[[118  99 127 124]
 [148 128 109 127]
 [123 119 131 127]] ans = 119

[[129 116 102 101 153 149 134]
 [129 116 132 127 132 125 130]
 [125 116 132 115 125 133 127]] ans = 125

[[117 150 142 137]
 [115 146 141 136]
 [117 151 142 138]] ans = 151

[[138 148 112 129 133 109]
 [117 103 118 134 141 130]
 [111 138 111 102 135 106]] ans = 102

[[123 123 118 148 136 111]
 [143 114 130 135 143 117]
 [133 149 111 123 124 121]] ans = 123

[[115 111 144 152 156 144]
 [124 122 133 136 137 133]
 [116 112 143 150 154 143]] ans = 150

[[148 141 118 142 114 130 117]
 [134 120 147 101 118 127 117]
 [134 128 118 142 110 136 121]] ans = 110

[[113 125 114 111 128]
 [115 122  99 137 127]
 [135 139 137 110 149]] ans = 137

[[121 112 122 123 146 124]
 [121 135 130 119 139 128]
 [139 126 135 105 120 138]] ans = 105

[[135 153 126 128]
 [125 129 129 128]
 [115 149 128 128]] ans = 149
---
[[133 143 120 147 112 110]
 [129 129 142 107 140 115]
 [149 132 131 127 132 113]] ans = 132

[110 106 121 140 153] ans = 110

[126 119 128 103 118 116] ans = 119

[[144 130 108 153]
 [127 148 117 116]] ans = 153

[104 149 139 155 147] ans = 104

[124 144 104 108 137 120] ans = 144
---
127  133  105  128  115  117
107  134  105  143  105  112
132  155  146  133  122  138
gives 117, 132

121  139  121  144  120  135  118
128  135  123  122  106  123  107
gives 118, 128

126  142  124  122  130  111  150 gives 150, 126

120  125  133  123
152  109  104  111
gives 123, 152

105  107  109  100
142  114  140  151
151  129  116  100
gives 100, 151

130  137  114  130  121
126  117  144  117  142
130  150  119  133  127
gives 121, 130
---
[[111, 137, 133, 125, 125, 139, 114],
 [128, 139, 148, 142, 118, 135, 106],
 [112, 103, 126, 130, 112, 113, 146]] yields 135

[[124, 114, 116, 122, 157, 124],
 [139, 120, 154, 148, 106, 143]] yields 106

[[143, 116, 106, 115, 137, 136, 130],
 [124, 128, 129, 108, 118, 123, 132]] yields 123

[[120, 138, 129, 102, 143, 119],
 [122, 147, 105, 125, 125, 101],
 [133, 116, 122, 143, 131, 138]] yields 125

[[139, 110, 112, 129, 119],
 [135, 154, 136, 116, 142]] yields 116

[[142, 136, 101, 135],
 [144, 145, 106, 130],
 [149, 156, 112, 124]] yields 106

[[124, 151, 125, 131],
 [146, 121, 101, 136],
 [148, 107, 140, 146]] yields 101

[[133, 124, 107, 120, 122, 114],
 [131, 138, 110, 117, 113, 131]] yields 113
---
[[144 105 116 146 105 134]
 [155 127 132 145 109 155]
 [100 101 155 151 152 104]] -> 151

[[149 128 144 124 132]
 [124 150 120 128 118]
 [139 142 151 118 138]] -> 151

[[156 151 124 146]
 [111 102  99 124]
 [155 130 145 131]] -> 130

[[124 131 148 148]
 [124 146 156 153]
 [124 127 147 157]] -> 127

[[146 133 119 153]
 [140 130 109 141]
 [120 125  99 126]] -> 125

[[133 131 117 128 107]
 [149  99 101 125 107]
 [119 151 133 129 122]] -> 133

[[138 127 127 146 125]
 [127 123 130 118 120]
 [132 101 131 131 123]] -> 131

[[127 128 129 135 126 131 153]
 [134 131 124 116 123 132 107]
 [127 127 126 133 129 127 150]] -> 129

[[136 129 124 129]
 [124 112 133 129]
 [156 125 142 129]] -> 125

[[133 124 125 131 125 121 133]
 [125 132 125 129 130 136 122]
 [112 144 126 116 147 150 107]] -> 147
---
[[113 138 130 117]
 [129 109 113 117]
 [123 100 115 117]] result: 117

[[120 147 121 140 149]
 [125 108 153 146 126]
 [137 123 126 120 125]] result: 149

[[124 125 128 120 121]
 [132 129 108 129 142]
 [130 120 155 131 113]] result: 121

[[143 112 132 119 157 153 142]
 [155 123 125 153 119 151 132]
 [104 146 154 157 146  98 141]] result: 142

[[124 115 125 117 104]
 [116 151 116 125 103]
 [126 115 129 141 141]] result: 104

[[110 127 136 100 127]
 [139 131 114 141 138]
 [135 130 122 150 127]] result: 127

[[152 123 121 146 129 122 135]
 [105 122 123 108 130 127 120]
 [155 123 120 147 122 120 136]] result: 135

[[132 121 152 129]
 [136 129 132 141]
 [121 121 118 138]] result: 129

[[131 136 107 126 105 127 120]
 [140 132 139 121 125 124 136]
 [119 127 119 122 115 128 135]] result: 120
---
[[125 126 127 116 107]
 [133 130 144 104 140]]
104

[[138 141 156 118]
 [137 136 154 120]
 [132 135 121 121]]
154

[[129 132 125 131 122]
 [127 128 140 127 151]
 [140 132 134 131 133]]
127

[[115 113 124 139 122 118]
 [124 127 134 136 131 151]]
131

[[117 127 108 152 148 124 126]
 [125 134 120 130 122 137 120]]
137

[[145 123 145 127 133 131]
 [147 124 126 103 139 137]
 [116 133 114 100 131 116]]
139

[[156 127 128 126 137 132 113]
 [147 131 128 124 127 135 124]]
135
---
[138 125 140 149] -> 138
[100 119 129 119 154 132 120] -> 100
[120 106 134 118 140] -> 120
[143 126 124 117 100] -> 143
[119 111  98 152 132 123] -> 119
[152 138 129 129 125] -> 152
---
[115 106 111  98] => 115, 98
[107 132 145 134 135] => 145, 107
[115 114 139 141 155 135 115] => 155, 114
[151 152 146 139 137] => 152, 137
[131 135 150 112] => 150, 112
[140 116 133 130 102] => 140, 102
[113 120 104 123 126] => 126, 104
[135 136 154 111 109 110] => 154, 109
